These are the activations of a small neural network, seen along a few directions. Each row is one input.
Each table varies a few parts of the input and shows all the possible inputs, shuffled.
A made-up example of a description, with smaller parts first: one of 6 places along a line, together with either a single point or one of 11 places along a line or (one of 3 separate values, together with one of 5 places around a ring).
Shared parts are said once, and a part with two or three values counts as separate values.

Other details of the inputs shift rows strongly along three fixed directions, in all tables alike. That doesn't count.

Table:
row 1: [-2.55  1.39 -4.41  1.93  0.23 -0.19 -3.19  1.73 -0.84 -4.36 -0.73  1.43
  1.78 -0.44]
row 2: [-0.17 -4.66 -2.07 -2.16 -0.08 -2.49  2.24 -2.85 -4.29 -0.31 -0.72  1.32
  1.50 -1.57]
row 3: [ 0.77  5.90  4.89  3.41 -2.45  0.49 -3.39  1.65  2.19 -0.45  2.06  2.34
  2.01  0.37]
row 4: [ 1.23  0.95  5.50 -4.02 -5.07  1.79  0.67 -1.55  4.00  3.73  1.69  3.00
 -0.02  0.08]
row 5: [-0.30 -0.85 -0.30  1.40  3.32  1.29 -4.18  0.71 -2.29 -5.23  1.59 -2.39
 -1.82 -0.41]
row 6: [ 1.45  1.72 -0.58  6.72  5.01  0.02 -1.52  3.33  6.98 -0.14 -3.71 -6.76
 -2.07  4.57]
row 7: [ 2.14  1.98  6.06 -3.04 -3.63  1.10  2.73 -1.72 -0.63  3.92  3.21  2.88
  2.03  1.76]
row 8: [-1.82 -0.23 -0.92  1.56  2.68  1.64 -5.81 -0.08 -0.54 -4.36  0.46 -2.16
 -1.37 -0.90]
row 9: [-3.26 -3.20  0.94 -4.18  0.38 -1.80  3.24 -0.86 -1.73  0.18  2.63  0.05
 -0.73 -3.54]
row 10: [ 2.13 -1.11  4.65 -1.86 -4.09  0.47  4.49 -2.80 -0.73  1.14 -0.66  6.17
  1.18  4.53]
row 11: [-1.61 -1.68 -1.08 -4.81 -0.02  0.35  1.50 -2.28 -2.52 -0.26  2.42 -1.91
 -1.73 -1.60]
row 12: [-0.27  0.82 -3.67  2.81  2.06  2.10 -3.44  0.50 -1.24 -3.52 -1.44  0.73
  1.00 -3.55]
row 13: [ 0.19 -0.22 -1.70  2.77  3.99 -0.28 -1.12  1.65 -3.25 -5.00 -1.81  1.51
 -0.30 -3.35]
row 14: [-3.13 -1.27  0.76 -3.98  1.75 -2.24  2.75 -1.18 -3.80  1.41  2.68  0.75
  1.56 -2.10]
row 15: [ 0.91  4.54 -0.67  5.97  2.86 -1.57  0.43  4.28  7.90  0.18 -3.17 -6.36
 -2.16  2.61]
row 16: [-2.99  2.95 -1.04  1.92  1.95 -2.17 -3.82  3.32 -2.21 -1.10  2.71  0.00
  0.31 -2.70]
row 17: [ 1.31  4.44  5.31  3.50 -2.88  0.01 -3.25  1.05  1.48 -1.86  0.87  1.42
 -3.14  1.08]
row 18: [-3.32 -1.88 -1.39 -4.71 -1.16  0.44  0.62 -1.05  0.23  1.83  2.84 -0.96
  0.08 -3.63]
row 19: [ 1.21  2.76  5.17 -3.77 -3.83  1.72  0.40 -1.81  2.28  4.98  1.44  3.46
  2.33  1.57]
row 20: [-0.86 -2.55 -4.36 -3.50 -0.33 -0.01  2.19 -1.71 -2.82 -0.48  1.59  1.95
  1.24  0.46]
row 21: [-1.00 -4.62 -9.32  1.15  3.85 -4.15  4.79  1.88 -0.40  5.17 -4.07 -7.20
  0.40  1.04]
row 22: [ 1.05 -0.84 -2.78  1.90 -0.06 -1.12  6.90  2.05  3.17  6.24 -3.96 -2.45
 -0.21  7.04]
row 23: [ 1.26  0.30 -3.14  2.19  2.90  1.48 -2.17  1.62 -3.01 -4.15 -0.33  0.72
  0.38 -3.08]
row 24: [-2.11 -1.99 -5.43 -4.51 -0.52  0.28  0.12 -2.55 -0.30  0.59 -0.13  2.62
  1.72 -0.36]
row 25: [-3.10 -1.20 -1.68 -4.79 -0.72  1.06  0.02 -3.12 -0.78  0.71  1.23 -1.77
 -1.20 -2.05]
row 26: [ 3.34 -1.69 -2.97  1.67 -0.16 -1.76  4.78  0.12  5.20  6.08 -5.44 -3.97
  2.19  4.05]
row 27: [ 2.31  0.85  7.72  3.58  0.21  1.32 -2.68 -0.41 -0.06 -4.33 -0.08  1.57
 -2.10  2.85]
row 28: [-0.38 -3.40 -3.91 -2.99 -2.12 -0.30 -0.19 -2.92 -2.60  1.12 -1.01  0.34
  2.79 -1.77]
row 29: [-3.29 -2.24 -0.88 -4.25 -1.00 -0.73  0.61 -0.25 -1.43  2.57  3.13 -0.19
 -1.64 -3.16]
row 30: [ 1.43 -0.04  7.39 -2.92 -3.54  0.47  3.86 -3.64 -0.19  1.30  0.48  2.23
 -2.04  1.96]
row 31: [-0.15  0.56 -3.49  3.59  2.70  0.84 -3.49  1.83 -2.69 -2.82 -1.34  1.29
 -0.74 -3.11]
row 32: [ 2.15  1.76  5.86  3.62 -1.14  2.27 -5.13  0.12  0.44 -1.87  0.49  1.33
 -2.90  3.11]
row 33: [ 2.37  3.60  6.20  2.87 -3.21 -0.11 -1.43  2.85  2.46 -2.54  3.09  1.75
 -0.79 -0.80]
row 34: [ 1.49 -0.43 -2.58  1.54  0.16 -2.28 -2.99  1.83 -3.17 -4.47 -0.24  0.21
  1.78 -2.20]
row 35: [ 3.58 -0.43 -2.09  1.39  1.98  2.06  5.45  0.25  5.20  6.10 -5.77 -2.95
  0.71  3.23]
Each input here is: one of 5 places along a line, together with either one of 3 separate values or one of 4 places along a line.
Q: The inputs of row 15 and row 11 match in every part but the place on the line of 5. If row 4 is changed in the same way as row 15 into row 11, which row does it become?
A: row 33
Q: Which other rows does row 34 become when the place on the line of 5 takes its other values? List them by row number.
A: row 2, row 21, row 26, row 28
Q: Which other rows does row 27 become when the place on the line of 4 takes its other values? List them by row number.
A: row 9, row 14, row 30
Q: Which other rows does row 34 become when the choice among 3 separate values takes its other values? List them by row number.
A: row 20, row 23
Q: Which other rows does row 12 become when the choice among 3 separate values takes its other values? List them by row number.
A: row 1, row 28
